These are the activations of a small neural network, seen along a few directions. Each row is one input.
Each table varies a few parts of the input and shows all the possible inputs, shuffled.
Descriptions start from the smaller parts, as in this example, which fits no table here: line(6) and (point or line(11) or (values(2) and ring(8))).
Shared parts are said once, and a part with two or three values counts as separate values.
In the rows, 128 means zero.

Other details of the inputs shift rows strongly along two fixed directions, in all tables alike. That doesn't count.

A family of inputs:
row 1: [123 127 129 156 141 142 151 145 125 124 105 127]
row 2: [145  95 111 135 141 124 132 133 144 101 115 131]
row 3: [173 154 137  97 112 119  74  86  46 103 137 113]
row 4: [ 96 189 149  95  91  77  85 124  69 177 202  96]
row 5: [129 152 160 112 126 115  82 105  29 102 140 114]
row 6: [ 80 152 112 129 110 107 123 160 172 195 169 120]
row 7: [107 118 128 130 132 161 147 123 129 112 121 147]
row 8: [156 118 127 130 138 139 140 122 141 126  98 144]
row 9: [121 129 143 145 140 141 154 148 128 126 106 133]
row 10: [ 93 187 146  96  91  76  97 123  63 164 201 106]
row 11: [105 109 138 130 147 149 144 130 129 110 110 140]
row 12: [160 117 121 127 133 158 132 113 147 117 102 142]
row 13: [141 106 116 138 130 125 144 122 145 103 120 130]
row 14: [159 114 120 146 136 133 136 127 147 112 103 125]
row 15: [143  99 126 119 142 137 137 114 143 104 107 140]
row 16: [163 139 128 117 117  87  81 107  39  86 146 114]
row 17: [ 73 146 113 123 113 110 143 147 168 185 174 116]
row 18: [122 117 127 157 144 140 133 153 130 117 105 131]
row 19: [ 72 142 108 123 115 105 133 158 168 187 176 123]
row 20: [152  95 116 142 141 128 125 132 147 100 110 130]
row 21: [181 147 133 124 124  95  73 112  40  95 130 109]
row 22: [146  98 131 125 139 130 146 124 145  97 110 130]
row 23: [106 110 142 134 142 139 152 140 130 107 115 129]
row 24: [182 156 135 123 122  98  91 105  36 101 130 104]
row 25: [ 79 157 131 118 108 111 136 151 175 195 168 119]
row 26: [153 107 135 133 135 133 136 127 150 105 101 127]
row 27: [123 121 147 147 141 146 147 144 131 113 100 131]
row 28: [124 153 117 114 107 102 142 141 182 197 158 127]
row 29: [124 120 125 158 147 140 141 155 123 120 102 135]
row 30: [161 143 143 101 118 101  87  88  40  90 140 123]
row 31: [ 83 162 127 117 112 121 132 143 171 205 160 133]
row 32: [162 120 118 127 133 156 140 116 141 123 101 145]
row 33: [120 126 132 155 140 142 141 142 132 120 108 124]
row 34: [126 128 130 137 139 167 147 131 125 127 103 144]
row 35: [110 115 132 149 138 139 139 138 134 115 119 121]
row 36: [109 144 101  98  95 119 135 117 183 187 176 140]
row 37: [160 111 135 138 139 136 140 128 146 106  97 131]
row 38: [149 108 120 120 130 152 129 109 150 114 117 138]
row 39: [111 109 128 151 143 136 130 148 131 111 116 128]
row 40: [147 105 116 115 136 152 138 108 144 106 116 140]
row 41: [107 105 124 152 140 136 143 147 127 101 116 138]
row 42: [103 111 138 135 139 147 147 129 129 110 113 146]
row 43: [105 113 129 150 136 138 151 137 129 105 119 130]
row 44: [ 90 160 118 116 107 140 134 137 169 199 161 134]
row 45: [141 104 130 129 130 126 147 124 145 100 116 136]
row 46: [119 127 139 140 145 151 146 137 125 129  99 144]
row 47: [169 150 147 102 118 104  74  92  46 102 131 113]
row 48: [117 123 132 131 135 166 134 126 133 120 109 137]
row 49: [115 120 132 151 138 141 138 141 134 116 111 120]
row 50: [112 119 133 130 136 164 135 124 134 119 119 138]
row 51: [115 114 142 137 143 153 136 132 133 114  98 137]
row 52: [145 103 130 124 135 137 129 115 150 115 110 138]
row 53: [112 142 106 117 104  99 127 132 190 189 175 114]
row 54: [141 191 132  84  92  76  72 103  82 184 185 110]
row 55: [152 110 121 141 135 131 132 125 151 109 107 121]
row 56: [169 144 152 106 118  95  83  99  47  93 143 104]
row 57: [125 149  98 125 110  97 129 150 178 198 160 128]
row 58: [153 104 115 142 137 127 123 135 149 109 106 128]
row 59: [112 110 128 127 142 166 146 124 128 106 113 141]
row 60: [110 137 101 112 109  98 136 131 184 179 173 117]
Description of these inputs: values(2) and line(5) and line(6).
The inputs of row 11 and row 42 match in every part but the line(6) part. If row 60 is changed in the same way as row 11 into row 42, which row does it become?
Answer: row 13
Start at row 28 and move only the line(6) part, one step at a time. The first step leads to row 37. Which rows follow, in order?
Answer: row 26, row 56, row 22, row 45
Which other rows does row 17 become when the line(5) part takes its other values? List them by row number.
Answer: row 11, row 19, row 23, row 59
Start at row 12 and move only the line(5) part, one step at a time. The first step leads to row 54. Which rows follow, in order?
Answer: row 37, row 14, row 21
Which other rows does row 28 become when the values(2) part takes its other values? List them by row number.
Answer: row 9

A family of inputs:
row 61: [104 131 130 134 129 146 130 139 151 147 129 126]
row 62: [112 146 132 127 126 123 128 136 101 142 136 128]
row 63: [127 170 119 106  98  87  87 122 122 183 181 101]
row 64: [113 140  98 127 110 110 135 146 190 190 157 135]
row 65: [167 115 145 140 139 126 126 120 104  84  96 119]
row 66: [128 165 135 121 118 120  91 115  39 120 150 111]
row 67: [159 155 138 114 115  93  74 112  60 120 144 108]
row 68: [136  89  99 159 146 159 166 147 207 123  94 144]
row 69: [124 108 141 138 144 142 123 125  87  79 107 134]
row 70: [157 101 133 133 144 119 123 120 101  77 106 126]
row 71: [ 68 151 104 127 108 126 151 159 203 218 169 141]
row 72: [103 153 100  93  99 138 151 121 219 222 170 151]
row 73: [157 101 124 137 142 131 116 116 104  74 110 121]
row 74: [109  96 125 146 146 161 149 135 149  99 106 136]
row 75: [138  94 124 124 140 182 166 117 214 132  87 161]
row 76: [166 114 128 140 143 125 126 126  95  88  99 130]
row 77: [133 127 118 120 118 102 110 124 123 128 147 123]
row 78: [ 95  88 129 152 148 161 185 149 196 115 100 146]
row 79: [139 125 129 124 122 105 130 124 124 116 140 117]
row 80: [142  96 124 113 136 167 150 102 163 104 104 154]
row 81: [ 96 182 144 106  99  96 110 131 105 184 179 106]
row 82: [166 110 141 137 146 125 118 123 102  88  93 123]
row 83: [125 109 146 134 147 137 131 127  86  79 105 131]
row 84: [130 177 120 109  95  77 112 128 113 180 184 108]
row 85: [128 163 157 112 121 107  89 118  44 124 142 110]
row 86: [117 104 138 149 147 162 144 142 149 111  90 141]
row 87: [115 146 137 134 126 129 139 133 104 130 132 126]
Describe the family of inputs behind these rows.
Answer: values(3) and (point or (values(2) and line(4)))
The inputs of row 80 and row 75 match in every part but the values(3) part. If row 69 is changed in the same way as row 80 into row 75, which row does it become?
Answer: row 86
Which other rows does row 70 become when the values(2) part takes its other values? List them by row number.
Answer: row 83

A family of inputs:
row 88: [226  79 111 139 149 127 133 105 160  73  63 133]
row 89: [128  81 117 186 172 164 161 175 184 112  64 151]
row 90: [ 79 117 108 141 139 173 163 148 209 183 114 166]
row 91: [112 106 139 159 140 128 190 170 214 146 105 144]
row 92: [165 159  99  77  90 110 105  85 181 200 174 138]
row 93: [ 79 149 113 134 111 109 139 169 224 211 148 114]
row 94: [ 63 171 131  86  84  66 128 135 151 203 218 118]
row 95: [102 140 133 125 113 116  95 126 108 131 165 110]
row 96: [128  83 110 168 164 214 190 140 169  87  59 166]
row 97: [118 160 132 110 114  88  56 120  12 114 174 111]
row 98: [ 90 146 121 130 118 105 159 164 220 213 160 111]
row 99: [156 145 175 103 136 141  94  90   5  66 104 112]
row 100: [130  72 143 146 163 158 153 128 127  55  90 126]
row 101: [ 88 191 141  97  95 124  93 118 108 192 175 114]
row 102: [148 150 126 149 128 107 115 129  49 103 120 108]
row 103: [152  90 175 139 163 177 162 111  82  43  55 157]
row 104: [124 170 119 113 105  91  80 109   5 106 188  98]
row 105: [216  94 110 105 121 105  88  83  97  66 128 127]
Describe the family of inputs behind these rows.
Answer: values(3) and (point or line(5))
The inputs of row 105 and row 92 match in every part but the values(3) part. If row 100 is changed in the same way as row 105 into row 92, which row does it become?
Answer: row 99
List by row number the other rows that have the values(3) part in common with row 89.
Answer: row 88, row 91, row 93, row 98, row 102
Which other rows does row 104 become when the values(3) part takes its other values? List them by row number.
Answer: row 96, row 102
